Each row below holds a small network's activations on one input, seen along a few directions.
In each table, some parts of the input vary, and every possible input appears once, in random order.
Descriptions start from the smaller parts, as in this example, which fits no table here: values(3) and (point or ring(9) or (line(4) and ring(8))).
Shared parts are said once, and a part with two or three values counts as separate values.

Rows:
x1: [-20  12 -12  15   4  23 -13   3  -5 -16  -7  15  -6   1  -5   1  -1]
x2: [  5   2  -5  10   5   6   0   9 -11 -22  -4 -13  -7 -13 -16 -11   1]
x3: [  3  -1  -3   4  -2 -22  -1   0  -8  20  -7 -18   8  14  -1 -13  -4]
x4: [ 10  -9  17   1  17  13   1  -5  20 -21  13   1   2 -16  -2  13  10]
x5: [-16   2 -10   8 -10 -11  -3  -5  -7  21 -12  18  -1  15  11   5  -8]
x6: [-15   3 -13  11  -2  30   5   2  -3 -19  -4  12 -13   3  -8  -4 -12]
x7: [ -5 -13  -5   0   1 -20   7   1  -9  25  -3 -13  -6   4  -2   7 -14]
x8: [  1   7   1  11  12   2  -7  10 -11 -22  -9 -18  -1  -4 -15 -13   7]
x9: [  2   7  15   3  10   6  -9 -10  20 -21   9   3  11 -20  -2  16  17]
x10: [  3   4  15   3  11   9  -1  -7  19 -23  13   0   9 -19   2  16  13]
x11: [ 17 -18  15 -10  -5 -12   4  -3  23  20  10   2  11  -7  14   4   1]
x12: [ -5   4  -7  10  13   8   3   6  -4 -16   1 -10 -14 -16 -21   1  -4]
x13: [  8  -8 -10   1  -2 -18   3   2 -10  21  -4 -15   3   6   0  -8  -9]
x14: [ 20 -13  15 -10  -5 -12   3  -1  19  17   5  -2  16  -4  20  -1   8]
x15: [  3  -3 -12   1  -9  -3  10   4 -12  17 -17  16   4  15  13 -10 -16]
x16: [ 13  -1  24   4   7   6  -1  -5  13 -29   5  -5  16  -8   1  -5  22]
x17: [ 16  -8  15  -1   9  10   5  -3  20 -25  14   5   9 -19  -7   6   8]
x18: [ 18  -5  14  -1   9   8   3   0  16 -29   8   0  14 -16   0   1  16]
x19: [ -5   1 -15   7   0  26   1  10  -7 -24 -13  10  -4   5  -3 -15  -5]
x20: [  1  -8  20  -9  -8 -19   0  -5  20  18   5  -5  11  -6  23  18   5]
x21: [ 19  11  24 -56   1  -5  -7 -10   3  -3  30   0  -9   3   3   7  22]
x22: [ -7  -5 -17   4  -6   1   9  -3  -4  22 -10  16  -7  17  11  -1 -18]
x23: [  3  -2  -3  11   6   8   2   6  -8 -18   3  -8 -13 -16 -23  -6  -6]
x24: [  5 -14  -9   1  -2 -18   4   0  -7  24   1 -10  -2   4  -6  -4 -15]
x25: [ -1  24 -15 -42 -15  21  -4  -2 -27   3   2  10 -23  32  -8  -1   1]
x26: [-11  11  -9  10  -1  19   1   6  -7 -24 -16   9   1   7  -4 -22   4]
x27: [ -8  11  -3  16   7   6  -4   4  -9 -16   3 -12 -12 -15 -15   5   0]
x28: [  6 -15  16 -10  -3 -12   8  -4  20  22   9  -2   9  -9  18  11   6]
x29: [ -2  -8 -14   2  -9   0  12   1 -11  22  -7  20   2  11   8  -8 -19]
x30: [ -3   5  -6   7  -8  -4   7   0 -13  20 -15  13   9  18  13 -18  -5]
x31: [-11  -3  -7   5  -3 -22   1  -1 -12  24   1 -15   1   3   3   8  -6]
x32: [-13  -3  -4   4  -4 -27  -8  -4  -7  23  -5 -13   1   6  -2  11  -5]
x33: [ 15  -6  23  -7  -6 -16  -2  -4  20  16   2  -6  21   3  19  -5  12]
x34: [ -8  -2 -14   8   0  27   2   8  -3 -22  -6  15  -8   4 -10 -10 -14]
x35: [-19  10 -13  14   3  26  -5   6  -6 -19  -5  11  -8   4  -1   1  -7]
x36: [  1  -7  16  -6  -8 -19 -10 -12  26  20   5  -2  11  -5  17  14  12]
x37: [-11  15  -6  13  11   2 -12   3  -5 -14  -2  -8  -7 -17 -19   6   4]
x38: [-14   2 -10   6 -10  -7   4  -1 -10  20 -11  15  -2  16  17   5 -14]
x39: [  8  23  -8 -38  -5  -9  -3   4 -24   6  18 -15 -26  18 -23   2  13]
What is each input in this table made of? -> values(3) and (point or (values(2) and line(6)))
Which other rows agree with x37 in the values(3) part? List them by row number. -> x2, x3, x7, x8, x12, x13, x23, x24, x27, x31, x32, x39
Which other rows does x14 become when the values(2) part takes its other values? List them by row number. -> x18
Which other rows does x22 become when the values(3) part takes its other values? List them by row number. -> x7, x28

Rows:
x40: [ 21  -7  37 -19   7 -10  -4  -5  26  -6  19 -13  14 -17  11  10  25]
x41: [-15  17 -21  13   5  41  -2   7 -20 -42  -7  14 -22   5 -23  -9  -9]
x42: [ 11 -16  33   8   8 -11  -3 -11  39   0   9   0  28 -23  21  16  19]
x43: [ -5 -23  -1  23 -11 -29  11  -2   8  40 -14   0  23   5  27  -2 -16]
x44: [-11  16 -18  14  10  35  -1  11 -18 -44  -8   6 -17  -3 -29 -15  -6]
x45: [-10  11 -17  21  12  27  -3  12 -19 -43  -8  -2 -17  -6 -30 -11  -4]
x46: [-12  14 -17  25  13  24  -8  13 -13 -38 -11  -7 -14 -11 -28  -9  -3]
x47: [  5 -28  15  20   0 -12   8  -9  30  16  -6   7  27 -11  24   8  -3]
x48: [ 18   1  26 -43  -1 -17  -5 -10  12   9  27 -15   2  -6   6  16  22]
x49: [-13  19 -21  12   7  40  -4  11 -19 -43 -13  11 -18   5 -21 -15  -7]
x50: [ -6 -11 -11   0 -14 -29  10  -4  -6  53 -12   0  10  18  21  -7 -16]
x51: [-13  20 -26  14   1  40   0  10 -24 -40 -12  16 -19  12 -20 -16  -8]
x52: [ 11 -30  14  21   0 -15  10  -5  27  18  -4   4  27 -10  23   0  -6]
x53: [-15  14 -19  19  11  31  -5  10 -13 -42  -7   2 -20  -9 -30  -5  -3]
x54: [-17  21 -28  13   2  42  -1   9 -21 -38  -9  19 -22  10 -19 -10 -10]
x55: [ 17 -18  31  10   5 -13  -2  -6  35   0   8  -1  27 -24  21  10  15]
x56: [ 15   4  10 -47 -10 -27  -6  -5  -6  35  14 -12  -2  18   6   5  11]
x57: [  7   0  -6 -26 -15 -34   5  -4 -17  52   1  -4  -4  28  13  -2  -8]
x58: [-16  15 -16  24  15  24  -7   7 -13 -38  -8  -6 -14 -13 -27  -3  -4]
x59: [ 13   5   9 -47 -14 -27  -7  -8  -6  39  18  -8  -7  16   6  11   9]
x60: [-11 -20  -2  20  -9 -27   7  -5  12  40 -13   2  22   2  29   3 -16]
x61: [-14  15 -18  14   7  36  -3   9 -16 -42  -6  11 -21  -5 -29  -9  -7]
x62: [  3   1  -6 -28 -15 -33   4  -7 -12  53   3  -3  -5  28  12   5  -6]
x63: [ 19  -8  39 -19   7 -10  -1 -10  29  -5  25 -11  12 -19   9  18  26]
x64: [ -9 -11 -11   1 -16 -27   9  -4  -3  54 -11   4   6  17  22   0 -15]
x65: [ 24  -1  25 -42  -5 -19  -3  -6   9   9  24 -15   2  -6   5  10  21]
The inputs of x48 and x65 match in every part but one. If x64 is changed in the same way as x48 into x65, which row does it become? -> x50
What is each input in this table made of? -> values(2) and (line(5) or ring(8))
Start at x54 and move only the line(5) part, one step at a time. The first step leads to x41. Which rows follow, in order? -> x61, x53, x58

Rows:
x66: [ 16   2  18 -34  -6  -4   1  -6   7   3  17  -2   1   5   4   2  15]
x67: [ -8  19  -9 -21  -4  15  -4   3 -13 -11   6   4 -21   7 -15   0   2]
x68: [-11  -7 -13  -4 -19 -30  17  -6 -17  55  -8   1   1  31  18  -6 -18]
x69: [ 2 -5 10  4 -4  4 -7 -5 24  1 -4 18 16 -5 19  4  6]
x70: [ -9  -2 -11  25   8  12   3   1  -8 -17  -9   3  -1   0 -10  -3 -10]
x71: [ 16  -4  15 -17   1 -13  -3  -1   6   2  10 -15   8  -3   1   2  12]
x72: [ 14  -6  12   7   8 -16  -5   3  12   7   1 -12   8 -19   5   4   7]
x73: [ -9   6 -12  14   2  27   2   2  -1 -18 -10  22  -5   3   3  -3  -7]
x74: [  9 -14  10  14   8  -7  -2  -5  14   1   0   0  15 -10  11   9   1]
x75: [-12   3 -10  18   4   1  -2   7  -8 -10  -6 -10  -7  -8 -20  -6  -6]
x76: [ -7   9 -10  -6   1   9   2   7 -15 -13   3  -9 -15   0 -16  -2  -2]
What is each input in this table made of? -> point or (values(2) and line(5))

Rows:
x77: [ 11  13  11 -22   7  21  -3  -3   4 -34  19   1 -12  -7 -15   6  18]
x78: [ 14 -19  23 -16  -8 -34   0 -13  23  45  11  -1  20   1  30  15   6]
x79: [  2   3  16   0  10  21  -3   1  17 -34  10   4   4 -19  -4   4  13]
x80: [  1   4  15   4  10  16  -8  -1  16 -33   8  -2   6 -18  -6   6  16]
x81: [-16   4 -28   8  -8  -3   4   5 -25  17 -13   1 -13  18 -11 -10 -21]
x82: [  6  19   0 -26   5   8  -5   2 -20 -17  13 -11 -20   7 -21   0  10]
x83: [-18  -4 -23  29  -2  -1   6   5 -10   8 -18   1  -2   6   0  -8 -20]
x84: [  7  21   0 -30   3  13  -6   0 -16 -18  13  -4 -19  11 -19  -2  12]
x85: [ -9  -8  -8  37   5  14   3   3  10 -10 -18  14  12  -8   7  -8 -10]
x86: [ -7  16 -21 -16  -5   1  -5   6 -30   3  -4  -2 -19  18 -15  -7  -5]
x87: [-20  -2 -21  29  -2   0   6   3 -12   6 -18   6  -1   7   3  -6 -19]
x88: [-10 -10  -8  41   7   8   5   2   4 -11 -16   7  12 -10   4  -6 -12]
x89: [ -9 -12 -10  41   7   6   6   4   5  -9 -16   2  11 -11   1  -8 -13]
x90: [  9  20   0 -34   1  17  -2   1 -15 -20  14  -1 -19  11 -16  -3  10]
x91: [  7  17  -1 -25   6   7  -5   6 -18 -12  12 -15 -21   3 -23  -2   8]
x92: [ 13 -22  23 -13  -6 -40   3 -13  18  44  12  -8  20  -1  27  17   4]
x93: [  0  -9   8  30   9  16  -2   1  21 -28  -9   7  15 -18   3  -2   2]
x94: [  0  -1  13   8  12   9  -6   3  12 -30   8 -13   3 -24 -10   6  12]
x95: [-18  -3 -20  20  -7  10   9   3  -6   4 -19  15   0  11   9  -8 -17]
x96: [ -5  14 -21 -15  -3   0  -3   8 -27   6  -3  -5 -21  15 -19 -10  -7]
x97: [  9  13  11 -15  12  12  -8   0  -1 -29  17  -8 -15 -14 -19   9  18]
x98: [  9  16  10 -18   8  17 -10  -2   3 -31  16  -4 -12  -8 -16   8  20]
x99: [ 18 -11  22 -25 -12 -37   2 -10  16  47  11  -5  16   6  27   7  10]
x100: [ -5  19 -22 -19  -7   6  -6   3 -26   2  -4   4 -19  22 -12  -9  -4]
x101: [ 14 -24  21 -13  -6 -41   4 -11  19  46  12 -12  20  -2  23  15   3]
x102: [-19   1 -22  25  -6   6   2   3  -7   7 -22  11   0  11   8  -6 -17]
x103: [ 18 -16  20 -22 -11 -43   6  -8  13  47  11 -17  16   3  20   7   8]
x104: [-15   8 -25  -1 -13   8   5   4 -20  15 -14  16 -13  21  -2 -10 -19]
x105: [ 15 -13  20 -22 -12 -42   2  -8  11  47  10 -14  17   4  26  10   9]
x106: [  0   2  16   8  14  11  -6   1  12 -31   9  -5   3 -24  -9   7  13]
x107: [-18   8 -28   8 -10  -1   1   5 -26  16 -15   5 -12  19  -6  -6 -20]
x108: [  1 -11   8  26   7  20   2   3  21 -29  -8  11  15 -17   6  -3   1]
x109: [-16   9 -26   4 -11   3   2   1 -22  15 -14  11 -12  23  -5  -9 -17]
x110: [  1 -13   5  34  11   9   0   5  17 -25  -8  -3  13 -23  -3  -3  -2]
x111: [ -4  16 -19 -24  -8  10   1   3 -25  -1  -1   8 -19  23 -11 -10  -5]
x112: [  0 -11   9  33  13  11   0   3  17 -26  -7   4  12 -23  -1  -2  -1]
x113: [ 19 -14  23 -29 -15 -33   6 -11  16  43  13  -3  17   8  29   6   9]
x114: [ 14 -21  22 -19 -11 -31   3 -12  23  42  11   1  21   3  34  15   5]
x115: [ 10  11   9 -15  12  10  -7   2   0 -26  17 -13 -15 -15 -22   7  16]
x116: [ -8 -10  -7  33   3  18   7   4  11 -11 -17  18  12  -8  10  -8 -11]
What is each input in this table made of? -> line(4) and (values(2) or ring(8))
The inputs of x87 and x83 match in every part but the line(4) part. If x92 is changed in the same way as x87 into x83, which row does it become? -> x101
The inputs of x108 and x93 match in every part but the line(4) part. If x113 is changed in the same way as x108 into x93, which row does it become? -> x99
Which other rows does x114 become when the values(2) part takes its other values? List them by row number. -> x113

Rows:
x117: [  8  -6  12   3   4   4   0  -2  14 -10   3   2   8 -10   5   2   7]
x118: [ -9   4 -13  13   1   2   0   6 -12  -4  -9  -4  -6   0 -10  -6  -8]
x119: [ -5   9 -13  -6  -1   7   0   4 -15  -4  -1   0 -14   7 -11  -2  -5]
x120: [ -8   6 -11   2  -1  12  -1   4  -7  -5  -7   7  -5   7  -2  -6  -6]
x121: [ -4  -5 -11  -5 -15 -24   4  -3  -9  46  -8   4   1  20  15  -1 -14]
x122: [ -7   2 -11  10   0  11   3   4  -5  -5  -9   9  -2   4  -1  -8  -8]
x123: [  9 -14  15 -15 -11 -31   5  -8  12  39   7  -6  14   5  23   8   2]
x124: [ -6  10 -12  -2  -1   9   0   2 -13  -4  -3   4 -11   8  -7  -3  -4]
x125: [  6  -1  11  -5   3   5  -3  -1  11 -10   5   1   6  -7   3   3   9]
x126: [  9   3  11 -14   3  -1  -3  -2   4  -8  12  -7  -3  -6  -7   4  11]
x127: [ 6  3 12 -9  4  2 -3 -3  6 -9 10 -2  0 -6 -1  6 11]
x128: [-10   0 -12  15   1   8   1   3  -7  -5  -9   5  -3   2  -5  -4 -10]
x129: [  6  -6  11   8   5   0  -2  -3  13 -10   4  -3   9 -11   0   3   7]
x130: [  4  -3  10   6   7  -4  -2   0   9  -8   5 -10   4 -14  -4   3   8]
What is each input in this table made of? -> values(2) and (point or line(6))
The inputs of x123 and x121 match in every part but the values(2) part. If x130 is changed in the same way as x123 into x121, which row does it become? -> x118
Which other rows does x125 become when the line(6) part takes its other values? List them by row number. -> x117, x126, x127, x129, x130

Rows:
x131: [  5 -12  21  14  14   8  -1  -3  27 -19   7   3  15 -27  12  13  10]
x132: [ -1 -13  -3  18   3  -2   6   3   2  11 -12  10  12  -2  13  -9 -14]
x133: [  2   2  -3  13   9  26   3  -1   4 -29  -3   8  -3   2 -12 -10   1]
x134: [ -1   4  11  10  14  29  -3  -3  13 -43   7  13  -2 -16 -15   1   9]
x135: [  3 -13  10  12   5   8  10   4  19  -7  -2   2  15 -14  16  -4   0]
x136: [-13  20 -28  20   5  21  -9  11 -27 -32 -19  -1 -16   5 -25 -12  -6]
x137: [-20   9 -30  18  -6  19   7   2 -19  -2 -18  14 -13  21   1  -4 -18]
x138: [  4  -2   8 -18 -12 -26   3  -6  -2  30   1  -7  11  15  21   0   6]
x139: [  1  15 -20 -29  -9 -13   0  -4 -26  33   4  -5 -25  31  -5   4  -5]
x140: [ 13 -23  16   8  -3 -20   5  -1  22  13   1 -11  21 -15  17   6   3]
x141: [ -7  -4  -8 -18 -21 -29  -4  -5  -8  46  -4   1   3  21  18   9  -8]
x142: [ 15  15  11 -44 -10  -2  -1   2  -3   0  16 -10 -12   5  -5  -1  18]
x143: [  5 -21   5  13  -5 -27   8  -2   6  30  -7  -4  18  -2  16  -3  -9]
x144: [-12 -13  -8  13 -18 -27   8   0   1  44 -14   0   9   7  23   4 -16]
x145: [ 12 -21  30  10  12 -16   4  -9  31   3  16 -10  20 -27  10  14  12]
x146: [ 13  -8  21 -25  -6 -20  -2  -7  16  20  14  -5  14   1   7   1  11]
x147: [ -6  18   2  18  26  32 -10   3  -2 -58   7  -6 -16 -16 -36   0  12]
x148: [-24  13 -41  20   7  23  -2  11 -35 -15 -15   3 -24  11 -29  -9 -24]
x149: [ 10  16  -6 -37 -17 -13  -8   2 -20  15   3  -3 -13  15  -2  -1   7]
x150: [ 12  -4  33 -24  -2 -16 -10 -11  23   4  21  -7  15 -14  11  19  24]
x151: [-13 -12 -17  21  -1  -2   8   1  -4  27 -15  12   2   8  13  -1 -25]
x152: [ -5   0 -16  14   3  19   5   4 -14 -16 -11  16  -3   7  -8 -14 -14]
x153: [ 17  16  24 -40   5  -1  -9  -7   5  -9  29  -8 -13  -6 -14  11  25]
x154: [-11  18 -11  11   7  32  -5  13 -10 -49  -6  -4 -14 -11 -29 -15   3]
What is each input in this table made of? -> line(4) and line(6)
The inputs of x142 and x139 match in every part but the line(4) part. If x133 is changed in the same way as x142 into x139, which row does it become? -> x137
Which other rows does x136 become when the line(4) part takes its other values? List them by row number. -> x147, x148, x154
Start at x149 and move only the line(6) part, one step at a time. The first step leads to x138. Which rows follow, in order? -> x143, x132, x152, x136
